Each row below is a small network's average activation on inputs in which a field has the value named, seen along a few directions.
Related values have similar rows: they may be neighbours, one step apart, or belong to one group.
(in the rows, 500 means zero)
Strong random noise was added to every row along 14 fixed directions; ignore it. To show where, here is one row again and again, with new noise each time:
[365 563 509 634 228 237 499 515 305 389 350 654 568 447 548 423 771 375
 596 507 481 530 369 469]
[655 802 651 450 915 550 502 679 419 451 641 527 227 449 394 761 498 593
 702 337 537 573 593 606]
[626 574 485 526 722 595 634 657 607 627 331 477 137 496 501 664 489 459
 495 575 709 546 471 603]
[770 715  84 660 466 612 857 597 576 783 568 340 606 508 383 383 522 563
 359 511 678 292 117 442]
[788 440 520 726 497 459 631 826 526 981 596 709 423 409  53 684 880 283
 447 405 456 773 472 516]
[481 688 637 372 507 582 637 648 311 299 240 502 654 504 377 675 649 397
 527 453 479 768 460 569]
[659 534 356 462 295 592 454 369 610 741 611 480 583 523 416 545 331 473
 365 479 537 561 354 426]
[386 557 432 532 447 524 525 385 713 686 407 390 475 700 560 527 611 467
 476 337 404 431 380 474]
[587 641 467 493 595 403 453 381 644 391 685 463 567 451 377 558 369 548
 707 452 377 482 505 529]
[392 733 464 307 301 549 341 274 568 402 341 457 527 707 588 634 364 525
 390 182 391 751 465 370]
[660 446 500 581 561 503 609 502 674 676 571 537 425 671 454 595 562 498
 541 529 396 404 479 695]
[331 603 410 512 433 474 540 420 491 701 596 412 459 471 682 361 681 611
 446 241 664 430 372 179]
[544 465 579  60 400 513 448 534 494 609 526 430 698 360 441 465 165 388
 525 693 288 296 386 592]
[504 362 328 702 415 525 474 487 569 301 458 574 451 540 555 476 452 633
 290 477 519 721 762 315]
[467 164 799 433 528 294 769 558 427 697 238 490 427 458 675 606 834 504
 691 668 862 644 588 366]
[429 495 715 357 615 623 380 685 133 237 449 472 612 383 556 597 341 543
 584 729 470 408 672 566]


Values of Bom:
n7: [433 623 448 346 578 508 487 475 434 551 650 292 721 270 419 444 412 616
 586 381 657 590 414 152]
n13: [425 568 392 346 292 502 231 431 277 511 688 431 781 441 444 355 189 538
 395 526 257 250 421 400]
n1: [746 698 319 563 502 335 505 838 203 482 651 731 218 379 449 378 370 563
 414 534 394 304 501 614]
n4: [825 435 424 507 510 106 652 686 328 647 761 718 386 406 520 416 590 736
 649 338 542 448 573 328]
n9: [538 396 453 617 463 522 392 497 473 675 517 518 435 553 511 441 421 526
 357 482 484 380 571 457]
n15: [329 564 483 839 555 337 416 662 319 442 386 424 548 455 350 497 819 373
 672 466 394 389 518 519]
n3: [551 428 743 192 442 473 279 552  85 762 675 405 820 641 498 569 276 560
 572 528 208  75 481 594]
n6: [304 471 612 246 575 547 477 442 451  50 416 434 626 432 601 356 368 491
 513 546 462 489 558 557]
n14: [270 157 748 428 508 446 608 389 498 381 493 376 784 455 669 418 656 572
 695 680 519 420 667 409]
n12: [456 383 397 519 616 507 578 528 720 697 416 379 392 595 589 433 537 687
 319 330 613 618 654 203]
n10: [521 822 196 759 499 510 543 388 471 229 753 502 704 697 504 255 485 758
 428 328 244 185 409 601]
n5: [614 381 369 725 420 485 372 471 526 537 736 591 594 450 347 448 486 519
 471 488 484 567 489 419]
n11: [502 315 664 514 353 802 475 441 390 712 324 565 498 606 655 576 584 363
 291 707 859 643 363 597]
n8: [450 418 616 656 908 890 513 569 463 232 306 405 318 699 678 616 504 614
 392 625 662 472 770 689]
n2: [523 497 551 619 393 662 646 324 361 487 496 437 598 645 660 513 675 490
 560 627 876 443 307 643]
Each value of Bom is a pair of two hidden parts, and every pair occurs once (5 first parts, 3 second parts).
Changing only the second part turns n11 into n4. n8 has the same second part as n11; what does that change turn n8 into?
> n2
Changing only the second part turns n1 into n13. n15 has the same second part as n1; what does that change turn n15 into?
> n3

Values of Bula:
t6: [575 401 505 299 376 406 308 447 540 466 352 471 730 413 347 521 151 367
 560 703 290 442 466 536]
t8: [269 756 540 312 499 531 499 711 453 582 131 499 163 490 611 539 624 346
 394 383 511 594 363 513]
t9: [649 622 763 190 358 493 407 649 111 697 431 650 564 478 457 719 442 472
 513 457 578 710 413 431]
t1: [513 674 464 695 796 887 515 675 484 381 592 471 293 378 364 660 551 445
 477 539 630 595 542 610]
t5: [612 450 538 510 555 293 214 563 651 655 338 569  39 463 445 706 221 384
 545 602 436 564 719 540]
t4: [227 547 533 388 419 599 432 571 353 496 555 555 462 229 663 292 657 410
 406 415 677 507 404 307]
t7: [687 252 892 600 668 499 574 410 397 423 806 659 615 502 452 667 726 546
 785 654 736 640 630 709]
t2: [560 443 514 499 410 718 642 521 362 579 475 481 688 614 424 522 604 424
 283 547 578 592 404 590]
t3: [561 585 521 629 475 488 669 432 570 469 552 627 324 254 369 552 653 330
 532 510 824 809 367 592]
t10: [563 387 304 582 362 640 488 433 367 366 743 503 802 395 463 276 369 672
 246 541 554 529 619 310]
Bula is arranged as a network in which each value has 3 neighbours.
Which values are neighbours of t6? Give them in the order they are listed.
> t9, t7, t10
Which values are neighbours of t1? Give them in the order they are listed.
> t8, t4, t3
Each value of Bula is a pair of two hidden parts, and every pair occurs once (5 first parts, 2 second parts).
Changing only the second part turns t5 into t3. t9 has the same second part as t5; what does that change turn t9 into?
> t4
Changing only the second part turns t7 into t6. t2 has the same second part as t7; what does that change turn t2 into?
> t10
